A small network was shown many inputs. Here are its activations along a few directions, one row for each input.
Each table varies a few parts of the input and shows all the possible inputs, shuffled.
Descriptions start from the smaller parts, as in this example, which fits no table here: one of 8 places around a ring, together with either a single point or one of 9 places along a line or (one of 3 separate values, together with one of 6 places along a line).
Shared parts are said once, and a part with two or three values counts as separate values.

A family of inputs:
R1: [ 20  -5  -6  -3 -13 -35  12  -7   9  -1   6 -12 -15 -10  15   4 -15]
R2: [  5   2 -15  -9 -20 -28   9   3  16   9  11 -11   3  -8  33   9 -16]
R3: [ 24   5   6  -3 -12 -34   7   3  13  -4   5 -20 -14 -13  15  -2 -10]
R4: [ 11   3  -1   0 -23 -30  11  10   9  -4   6  -9  -3 -10  32  12 -15]
R5: [  1  -1  31  -5  24  13  -7   5  -8 -11 -27  -8 -14  16 -54 -16  33]
R6: [ 14   5   4  -5 -18 -36  10   4   6  -3   0 -13  -5   2  23  -4 -13]
R7: [ 28  -1  26  -6 -19 -47   9   0  12 -12 -10 -33 -33   9  -7 -19  17]
R8: [-17  -3 -14   0  21  36  -6  -5  -7  11  -5  23   5  -2 -19  -2   6]
R9: [ -5   4  12   5  32  29 -11   8  -3  -2 -15   5   1  -2 -31   4   7]
R10: [ 13  -4 -15  -6 -28 -23   5 -12  11   8   9   1  -8 -12  29  -2 -12]
R11: [-20   0   4   9  24  29  -8  18  -9   0  -7  11  10   0 -16  14   3]
R12: [-27   6   4   4  10  33  -7  -1 -16  -3  -1  14  20  18 -13  -7  17]
R13: [ 25   1  -1   1 -29 -26   9 -10   5  -5  16  -6 -14  -1  18  -8  -2]
R14: [ 13  -2   1   2 -34 -28  10  -9  -3  -2  15  -2  -6  12  24 -10  -6]
R15: [ 18   2  -1  -7  -7 -40  12   9  15  -1   0 -11 -11 -17  19   5 -16]
R16: [-12   3   7   8  18  33 -10  12 -10  -3  -2   5  13   7 -22   6   9]
R17: [ 16  -4  -4  -2 -27 -31   6 -10   1  -7   4 -12 -10   7  20  -8 -13]
R18: [  7   1  -3  -3 -24 -33   8  -2  11  -1  18  -9   1  -5  30   3  -2]
R19: [-24   2   1   2  23  30  -6   3  -6  -2   1  15  15   3 -18   3  13]
R20: [ -2  -2   5   6  25  35 -11  -8  -9  -4 -11   6  -1   3 -34   1   8]
R21: [ 17  -5 -17 -13 -15 -26   9 -16  15   8   2  -8  -8 -13  24   3 -18]
R22: [-13  -3   5   3  36  21  -7  16  -1   1 -16  12   1  -7 -29   7   0]
R23: [-17   5   6   8  16  36 -15  -1  -7  -4   3   7  12   7 -21  -2  22]
R24: [ 17  -5  -2   4 -26 -29  11  -4   3   0  12  -3 -13 -12  23   0 -10]
R25: [ 20   4   1   1 -29 -29   6   7   7  -5  15 -18  -3  -3  27   4  -8]
R26: [-12  -8 -12  -7  31  33  -9  -9  -1  11 -10  14   6  -1 -24   5  -2]
R27: [ -9  -8   1   5  30  29  -5  -1 -10   2 -13  12   0  -5 -29   6   1]
R28: [-18   1   6   9  10  36  -3  -5 -21  -2  -6  20  10  18 -24  -8  10]
R29: [  1   0 -18  -9 -26 -26   2  -8  17   7  15  -8   2 -10  36  -2  -4]
R30: [-13  -4   2   9  19  33  -6   2 -11  -1  -7  23   4  -1 -27   2   7]
R31: [ 28  -3   0  -2 -20 -28   6 -13   7  -5   9 -19 -14  -7  13  -3  -9]
R32: [-27  -2 -12  -1  19  35 -12  -2   1  11   0  14  18   0 -11   1  13]
R33: [-16  -2  -9  -8  38  25  -8   9   3  13 -15  13   5  -8 -20   5  -1]
R34: [  5   5   5   1 -31 -27  10   5  -2  -5  10 -14   2   7  35   2 -12]
R35: [  1   5   1   0 -32 -28   6  -7   1  -3  17 -11   4  11  34  -7   2]
R36: [-23   3 -11  -4  25  34  -7   9  -3   9  -7  14  15  -1  -9  10  -1]
R37: [-13  -8   2   5  18  29  -9  -3 -18  -1  -9   9   7  15 -29  -5   4]
R38: [ -5   2   5  10  13  39  -9  -5 -13  -5  -7  17   2   4 -30  -5  15]
R39: [-23   3   6   8  11  33  -5  13 -20  -3  -8  10  18  16 -13   2   5]
R40: [-18   1  10   7  26  25  -9  11 -12   0 -17   8   6  10 -24  -1   4]
R41: [ 14   7   2  -1 -27 -26   5  -9   9  -4  20 -16  -3  -1  27  -3   6]
R42: [ 15   1 -13 -13  -8 -34   9   1  20  12  -1 -10  -6 -19  26   5 -17]
Question: The inputs of R27 and R1 match in every part but one. If R19 is changed in the same way as R27 into R1, which row does it become?
Answer: R18
Question: The inputs of R13 and R38 match in every part but one. If R29 is changed in the same way as R13 into R38, which row does it become?
Answer: R32
Question: What do these inputs look like to the network?
Answer: one of 2 separate values, together with either a single point or (one of 4 places along a line, together with one of 5 places around a ring)
Question: Which other rows does R23 become when the choice among 2 separate values takes its other values? List them by row number.
Answer: R41
Question: A walk changes only the place on the ring of 5. It starts at R17 and steps to R14. List the rest of the walk in order.
Answer: R35, R34, R6

A family of inputs:
R43: [-26  12  15  15 -22  18   9   6 -24 -24  19  16  22  18  -2  -1  26]
R44: [-30  12 -14 -11  44  10   0  36  17  29 -23  17  13 -36   5  31 -29]
R45: [  2   3   9  11  40  13  -7  32  12  -1  -6  -2  -2 -25 -32  19   7]
R46: [ 23 -13  17   6 -20 -48   9   3 -10 -10  -9 -20 -10   8  12  -4 -31]
R47: [-20   0  17  12 -26  17  -1  13 -30 -16  -5  18  11  38  -1 -18  25]
R48: [  3   6  27  -1  41  10   9  21  -1  -7 -24   4  -4 -14 -36  14  11]
R49: [  2  -5   6  -3  37  22 -10  25   8  -1 -26 -18   5   0 -28  28 -15]
R50: [ 11  -9  -4  -1  -4  25   4 -33 -14   4  -9  27 -34   6 -26 -31  -1]
R51: [-23  14 -32 -28   3 -12  -3  -8  43  26   0  -9  18 -21  50  -3  11]
R52: [ -4   7   1 -30   5 -24 -13 -14  10   1   3 -26   1  16  -2 -28  21]
R53: [ 28  -9  25  12 -29 -44  23   8 -11  -1 -16 -10 -30  10   3 -12  -7]
R54: [-11 -19 -47  -8  -1  25  -4 -33  10  31   1  40   8 -34  27  12 -33]
R55: [ 36  -7  11  17 -29 -35   3  12   6 -12  12 -14 -11 -24  18  14 -11]
R56: [ 12 -11 -26   5   2  33  -5 -38  -3   9  12   3  -9   3 -15   1 -24]
R57: [ 23 -13 -24  16   4  23  -8 -35  -1   5  23  22  -8 -21 -13   0   2]
R58: [-17  12  -3  17 -14  24  -6  10 -26  -6  20  -9  35  34   7  10  -2]
R59: [  2  -9 -30   0 -18 -46  23  16  13  17   7   3   3 -24  53  25 -40]
R60: [-11  10   7  28 -13  22 -13  18 -21 -10  30   9  29   7  13   6  20]
R61: [-27   4  10   7 -11  10  -7  11 -30 -17  11   8  32  37   1 -13  -2]
R62: [ -4   6   9 -20  -8 -17  -1 -17  20  -3   7 -17  -6  -1  -4 -11  49]
R63: [ 27 -10  29  13 -26 -38  23   3  -5 -12   0 -11 -25  -8  14  10  -3]
R64: [ -7   1  14  -3  49   3  -6  18  -4  -7 -34  -5   1   7 -33   2 -13]
R65: [-48  18 -24   3 -13  18   1  20 -11  13  17  27  46  -5  46  12 -16]
R66: [  1   3  24  -6  41   9   8  32  -2  -1 -36   7 -21   8 -43  -8   6]
R67: [ 29  -5   8   9 -23 -27  10   9   5  -7   5 -30 -15   7  19  17 -36]
R68: [  4 -11 -15  -4   7  18  -6 -41 -16  -1   1  17 -12   5 -21 -24 -23]
R69: [ -3   5  10 -18  -7 -19  -6 -12  19   7 -10 -13 -21  22  -8 -29  44]
R70: [  8  13  -9 -24   3  -5 -14 -13  24   4  10 -37   1  16  10  -5  19]
R71: [ 10  -9  -7  -3  -5  26   7 -41  -9 -10   8  27 -20 -16 -23  -9   4]
R72: [  8   6  -1 -11  -5  -9 -22  -7  32   1  15 -23   1 -14   9  -7  42]
Question: The inputs of R60 and R57 match in every part but one. If R43 is changed in the same way as R60 into R57, which row does it become?
Answer: R71
Question: What do these inputs look like to the network?
Answer: one of 5 separate values, together with either a single point or one of 5 places around a ring
Question: Which other rows does R44 become when the choice among 5 separate values takes its other values? List them by row number.
Answer: R51, R54, R59, R65
Question: Which other rows does R52 become when the choice among 5 separate values takes its other values? List them by row number.
Answer: R46, R61, R64, R68

A family of inputs:
R73: [-12  -6 -13  19 -26  23   0 -14 -25  -6  24  21  17   6  20   0 -11]
R74: [ 23   4   4 -16 -39 -47  10 -23  13  -2  14 -20 -14  11  21 -24  12]
R75: [  8  -7   3 -14  21  12 -13 -20  10   4 -15 -13 -13   5 -41 -15  26]
R76: [ 16  -6  21  -2  38   2   1  15   1  -6 -29  -5 -18  -2 -47   3  -8]
R77: [  6 -14 -40  -1  -4   1   1 -18  10  19  14  18   2 -33  27  12 -29]
R78: [-43  12   4   6  26  40 -11  26  -7   6 -10  11  29   6 -11  11  19]
R79: [ 19   5  38  14 -14 -20   8  18 -20 -28   0 -11 -13  21 -11  -5   1]
R80: [  0   3  20  -1  11  23 -12 -17  -7  -8  -9   0  -9  26 -42 -26  41]
R81: [ 33  -1  11  -4   7 -39  16  12  16  -4 -11 -14 -29 -22   1   5 -21]
R82: [-17   8 -13  -7 -23 -25   5  19  16   7  11 -11  18  -3  51  15 -13]
R83: [-10 -10 -29  -2  24  45 -12 -17  -4  21  -1  28   8 -14 -16  10 -18]
R84: [-31   6 -14  -7  40  27 -12  20   9  17 -14   2  22  -9  -8  18   4]
R85: [-32  16   2  13 -12   7  -6  23  -9  -9  13  -4  31  14  27   9   9]
R86: [-12   6 -24 -10   8 -13   0  17  28  17   4  -5  12 -27  35  23 -10]
R87: [ 29   0  -6 -18 -13 -31  -1 -22  27   7   6 -18 -19 -14   4 -16  11]
R88: [ 11   6  22   2 -28 -12   1 -20 -10 -18  19 -16  -5  29  -3 -25  33]
R89: [-23 -10 -16  16  12  59  -8 -13 -27   7  -4  35  13   2 -19   3  -1]
R90: [  5  -3  37  11  27  13   0  21 -18 -18 -26   5 -14  15 -52  -4   9]
R91: [ 30   0  22   0 -22 -52  22  12   0 -13  -8 -20 -24   1  18   0 -21]
R92: [  0 -10 -29   0 -32 -13  12 -18  -2   9  22  15   5 -10  43   5 -31]
Question: The inputs of R75 and R83 match in every part but one. If R74 is changed in the same way as R75 into R83, which row does it become?
Answer: R92
Question: What do these inputs look like to the network?
Answer: one of 4 separate values, together with one of 5 places around a ring
Question: Which other rows does R79 become when the place on the ring of 5 takes its other values? List them by row number.
Answer: R76, R81, R90, R91
Question: Which other rows does R89 become when the choice among 4 separate values takes its other values? List them by row number.
Answer: R78, R80, R90
